Each row below holds a small network's activations on one input, seen along a few directions.
Each table varies a few parts of the input and shows all the possible inputs, shuffled.
A made-up example of a description, with smaller parts first: one of 6 places along a line, together with either a single point or one of 9 places along a line or (one of 2 separate values, together with one of 5 places around a ring).
Shared parts are said once, and a part with two or three values counts as separate values.

Other details of the inputs shift rows strongly along three fixed directions, in all tables alike. That doesn't count.

A family of inputs:
r1: [ 38   3  19  -5  -1  38  13   0  27  -2  24 -23]
r2: [-35  17  12 -29  -1  -2  28  -2   7  -6  -5  10]
r3: [ 47  -6  11 -13   5  25  -9  -5  15 -24  49  -3]
r4: [-32   8 -14 -10  10 -12 -11  13   3 -31  40  40]
r5: [ 21   5  -8 -31  15  45 -10  -3   9  -8  47  27]
r6: [-23   9   4 -10  -9  -3  17  10  -7  -4   1  -2]
r7: [-30  -1 -14  14  -9 -30 -12  16  -8  -5  -3  13]
r8: [-35  -9   2  21   8 -35  -7  -9  -9 -10  -7  -5]
r9: [-10 -10 -14  11   8 -15  22  11 -26  26 -22   6]
r10: [ 30  19  -5  -1   1 -13  18 -10  -1  31 -42 -21]
r11: [-11  24  44 -40 -15  26  29 -17  18  12 -51 -27]
r12: [  9  -5  30  -5  -8 -14  47 -15  -2  12 -38 -35]
r13: [-21   1 -14   3 -17 -34  15 -19  -7  36 -52  -6]
r14: [-31 -19   8  21 -22 -29  15   6 -20  33 -70 -20]
r15: [-46  17  20 -19  -3  10   0   7  11 -41  14  30]
r16: [ 30 -15 -62  39  22 -31 -25  11 -28  22  14  35]
r17: [ 42   6  15 -25  -6  71 -15   0   4   4  30   3]
r18: [ -4  11  21 -23  -7  52 -12  21   5 -31  48  17]
r19: [ 40  -1  10 -12 -16  25  14  -9  -5  52 -40 -42]
r20: [ 45  -3 -20  42   7   2 -42   5  23 -11  17 -21]
r21: [ 52  -7  10  -4  -1  27 -29  -4  20 -27  48  -5]
r22: [ -6   4  45 -44   9  37  10 -17   4 -40  48   0]
r23: [-28   5  -4 -18  19   3  32  -5 -13   1   6  38]
r24: [ 59   0 -18  25 -22  12 -43  14   3   7  -7 -38]
r25: [-27 -21 -21  16   5 -30  -4  18 -21  16  -1  22]
r26: [ 43   6 -69  41  19 -51 -42  13  -4  -1  16  20]
r27: [-59 -19   7   6  -4 -11  16   5 -22   9 -28  27]
r28: [ -1 -18 -35  46  19 -47   9   9   0  -2   9  23]
r29: [ 53  -8   3  12 -11  -9 -30 -22  -6   3  -1 -43]
r30: [-75  -1   0 -20   9 -11  19 -12   1 -24  -1  57]
r31: [-44  -9  34 -24  11 -10  27 -17 -18 -24  18  14]
r32: [-52 -27 -28  11  22 -27  -4  18 -29   1  24  65]
r33: [-42 -13  29  17 -21 -26  47  -9   9  27 -55 -24]
r34: [ 29  27  18 -22 -22  21  15  -4   8  14 -20 -45]
r35: [ 49   9   9  15  -8   9   2  -6  19  29 -23 -64]
r36: [-22 -14 -17   5  15  -2  -7  21 -19  -6  37  42]
r37: [ 27  -7 -54  42   8 -37 -29  24 -21   4  18  13]
r38: [-44  10  41 -21  16  36   3  -8  10 -58  49  20]
r39: [ 15  19  24 -23 -16  49 -13  10  17 -31  16 -18]
r40: [ 55 -13  -7  38 -17  -5 -11  -3  26  25 -33 -56]
r41: [-19  -5  29 -11 -23  19  31 -13  -9  31 -57 -19]
r42: [-12 -10   5 -10  -2  23   3  -1  -7  10  -5  16]
r43: [-10 -22 -24  33  11 -41   2   6   9   5   3  11]
r44: [-43  -7  34 -26  -1  37  24   6  -8  -3  -6  20]
r45: [-43  -7  29 -21  -7   8  51   2 -22  33 -40  -4]
r46: [ -5  -1  -4  37   4 -45  29  -3  -4  28 -45 -27]
r47: [ 36   8 -18   2  -9   7 -23  14   3   2  13 -24]
r48: [ -5 -19 -23  28  19 -60  -3  -9 -29 -12   8  16]
r49: [ 59 -21 -16  31  -7 -19 -36  -7  13   0  -1 -28]
r50: [ 28  20 -20   6   3  -5 -10  10  -1 -10  16   3]
r51: [ 39  23  29 -17  14  47   7  -9   6 -26  42 -22]
r52: [-38 -27 -14  20  19 -45 -25 -10 -16 -38  33  38]
r53: [ -1  -3  16   0  11  45  -9   9  38 -49  59  27]
r54: [ -7   0 -33 -13  19  -6 -13  -4   2 -10  34  44]
r55: [-50  -1  12  -5  21 -13   7  -4  -9 -26  34  24]
r56: [ 25  18  -9  -5  -6   6 -26   3  15  -5   5  -5]
r57: [ -4   8   6 -15 -20  -2  22 -23   7  29 -60 -29]
r58: [ 16   2   4 -29  11  57   2   5  -2  -3  47  27]
r59: [-16  16  22 -26 -10 -11  42 -15   0  38 -61 -24]
r60: [-33  -4 -34   1  13 -38  10  -8 -11  12  -2  39]
r61: [ 19 -14   2  15 -19  -1  -4   9 -10  35 -50 -39]
r62: [ 17 -13 -38  58  11 -40 -39   9   7   8  15   1]
r63: [ 19  -1 -48  34   5 -43 -20  18 -17   3   3   3]
r64: [ 49   9 -40  15  -2 -22 -35   2   9  15  -3 -19]
r65: [  2 -22   3   8   0 -36   9  -9   0   6 -12  -8]
r66: [ 17  -2 -11  -4  -9   6  -5 -10  -2  29 -21  -7]
r67: [ 28 -12   6   7   1  -1 -32 -18  -1 -27  17 -16]
r68: [-79  -7  17 -20   4  -7  32 -14  -7  -3 -26  40]
r69: [ 52 -10  19  11 -20   4  -8 -16  18   3 -27 -53]
r70: [-31   4  33   1  -1  -7  46  -7   6  18 -32 -28]
r71: [-11  24  46 -36 -16  28  27 -18  18   8 -52 -26]
r72: [-36 -16  10   3 -11  -5  20   5 -25  30 -37   8]
r73: [ 46  -8 -43  28  10  -5 -27  22 -18   9  24   8]
r74: [-21  25  36 -46  -7  49   5   5  23 -45  28  10]
r75: [ 41  32  25 -31 -11  56 -16  -5  33 -24   6 -27]
r76: [ 11  -4 -17  30  21   6 -36  13  24 -30  49  13]
r77: [-78 -13   6  -3   2 -14  10  20 -12 -27   7  44]
r78: [ 50  -6 -50  41  26 -25 -60   3  -8 -13  62   5]
r79: [-13  -8 -51  24  16 -71 -23   2 -10  21 -14  32]
r80: [ 22  17  22 -21 -16  44 -11  11  15 -21   8 -29]
r81: [  5  -8  10   8 -22   2   5   8 -14  37 -42 -27]
r82: [ 20   0 -11  -4  -3  -3  15 -13  -8  45 -36 -20]
r83: [-80  -3  32   2   6 -30  26 -12 -15 -11 -10  10]
r84: [ 30  35  35 -39 -24  59  -5   1  22 -16  12 -29]
r85: [-10  10  -8   2  -5 -20  -7  -1  11  -1 -29  -5]
r86: [ 44  28   7 -38   8  56  13 -11  13 -10  28   2]
r87: [ 45   2 -11  13 -23  -3 -12  10  -5  32 -27 -52]
r88: [-47  -1  12 -15   2   4  22  17 -14 -11  12  22]
r89: [  2  19   3 -26  11  31 -21   0  15 -23  44  37]
r90: [-35  -2   4 -23  11  21   6  -8   2 -14  13  41]
Each input here is: one of 6 places along a line, together with either one of 5 places around a ring or one of 10 places around a ring.
Question: Changing only the place on the line of 6 turns r67 into r52. The same change can be made to r20. Which row results?
Answer: r76
Question: Changing only the place on the line of 6 turns r7 into r47. The same change can be made to r72. Which row results?
Answer: r32
Question: Start at r86 and move only the place on the line of 6, one step at a time. The first step leads to r60. Which rows follow, in order?
Answer: r54, r13, r57, r30
Question: Start at r55 and move only the place on the ring of 5, one step at a time. The first step leads to r22. Which rows follow, in order?
Answer: r65, r43, r35
Question: Start at r90 and move only the place on the ring of 10, one step at a time. The first step leads to r42. Which rows follow, in order?
Answer: r44, r61, r77, r80, r74, r85, r11, r57

A family of inputs:
r91: [-14   5  47 -34 -12  29  57 -13  -6  30 -43 -31]
r92: [ 40  16  19 -28 -19  48   5 -10  11  20 -32 -42]
r93: [-69   6  59 -37   9  68  12  15  15 -60  61  43]
r94: [-16  -6 -32  23 -11 -58  -5   0 -16  36 -58  -7]
r95: [ 41  14  23 -13 -10  40  29  -1   5  22 -14 -45]
r96: [-49 -15 -24  26  29 -44 -14   3   7 -48  50  64]
r97: [-48 -17 -14  26  11 -69  -4  -3 -12 -12  -3  19]
r98: [ 62 -26 -41  43  -8 -14 -57  15  -7   0  21 -12]
r99: [ 37  20  27 -27  15  63 -22  -8  21 -60  76  -1]
r100: [ 85   1 -25   8   5  29 -40   1   1  11  22  -9]
r101: [-44  -5  16  -9 -14 -31  46 -16 -19  42 -65 -10]
r102: [-11 -17 -15  38  -5 -74   0  -7  -1  17 -41 -21]
r103: [-14  10  47 -31 -11  29  63 -10  -2  27 -38 -36]
r104: [ 74  17 -36   9  -6  21 -51  12  14   3  22 -15]
r105: [ 11   1 -51  31   6 -36 -37  22  -3  -2  10  25]
r106: [-84  -6   0 -26  19  -2  18   1 -10 -26  33  76]
Question: What do these inputs look like to the network?
Answer: either one of 2 separate values or one of 4 places along a line or one of 10 places along a line

A family of inputs:
r107: [ 40   3   9   7 -11  17 -10  -1   3  10  -8 -40]
r108: [-48 -14  24   2  -2 -16  34  -4  -9   5 -22   3]
r109: [-59  -3  40 -11 -15 -29  53 -19 -10  20 -64 -22]
r110: [  2  21  36 -41 -25  55  27  -8  12  19 -44 -26]
r111: [-24 -14 -43  21  32 -37 -10  11 -14  -9  38  63]
r112: [-70 -13  20  -2   3 -27  33  -3  -6  -9 -14  25]
r113: [  2   7  40 -28  -8  26  31 -18   4   2 -16 -32]
r114: [ 14  18  13 -40  -1  77 -18   4  12 -26  49  27]
r115: [-74   1   6  -2  -1 -46  29  -6  -8  -4 -33  13]
r116: [ 10  10  12 -17 -15  15  26  -4  -6  35 -36 -25]
r117: [ 28  10   8   7 -21  -8   4  -7  12  22 -46 -51]
r118: [ 51  -1 -21  23  -6 -15 -31  -3   8  10  -9 -29]
r119: [ 72  -2 -58  20   8   8 -55  15  -3   7  42  10]
r120: [ 26  -4  10   6  -5  13  -3  -2  -2   9  -6 -31]
r121: [ 36  14   8 -25  19  57  -1   4  12 -23  61  19]
r122: [-12 -10 -38  28  11 -54 -25   1  -9  -9   8  25]
r123: [ 25  12  12 -23  12  44 -19  -4  14 -38  61  12]
r124: [-37 -21  -5  18   6 -36  12  -2  -9   0  -4  18]
r125: [ 20  -1  -7  17 -10 -30  -9  -7  -1  18 -32 -27]
r126: [ -5  -9 -48  40  13 -58 -42  10  -7  -9  11  27]
r127: [  2  16  30 -11 -18  22  14   0  10   4 -25 -39]
r128: [ 53  -5 -26  30  -7 -15 -33   2   8  11  -6 -28]
r129: [-53  -6  23 -22  18   5  19  -4  -5 -31  28  37]
r130: [-24 -23 -16  23   7 -48   3  -5 -12   6 -12  12]
r131: [-44  -8 -16   4  -2 -28   0   2 -12  17 -31  27]
r132: [ 16  16  23 -51   8  88  -6  17   9 -43  75  36]
r133: [-87  -2  31 -12   2 -13  36   4  -8 -18 -11  27]
r134: [  9  11  32 -33   4  51   3  -4  21 -34  42   3]
r135: [-45   0  -7 -22  27  10   9  10  -8 -26  54  71]
r136: [-27 -13 -44  33  18 -43 -35  17   1 -29  39  52]
r137: [ 66 -16 -47  51  -3 -29 -51   6  -1  19   0 -27]
r138: [  8   8   9 -25  -5  32   8   9  -8  10   1   4]
r139: [ 23   2   5  13 -14   1  -4  -1   7  14 -25 -39]
r140: [ 54   4 -24   7   5  12 -15   0   0  19  12  -9]
r141: [ 26  16  38 -23 -10  32  47 -14   5  30 -42 -52]
r142: [ 29  -4 -27  39 -14 -33 -22   6   1  23 -35 -37]
Question: What do these inputs look like to the network?
Answer: either one of 3 separate values or one of 9 places along a line or (one of 4 places along a line, together with one of 6 places along a line)
Question: Start at r141 and move only the place on the line of 9, one step at a time. The first step leads to r121. Which rows follow, in order?
Answer: r111, r140, r135, r116, r119, r138, r132
Question: Change only the place on the line of 6 in r130. List by row number the other rows that result.
Answer: r108, r113, r120, r124, r129
Question: Change only the place on the line of 4 in r125. List by row number the other rows that result.
Answer: r109, r126, r129
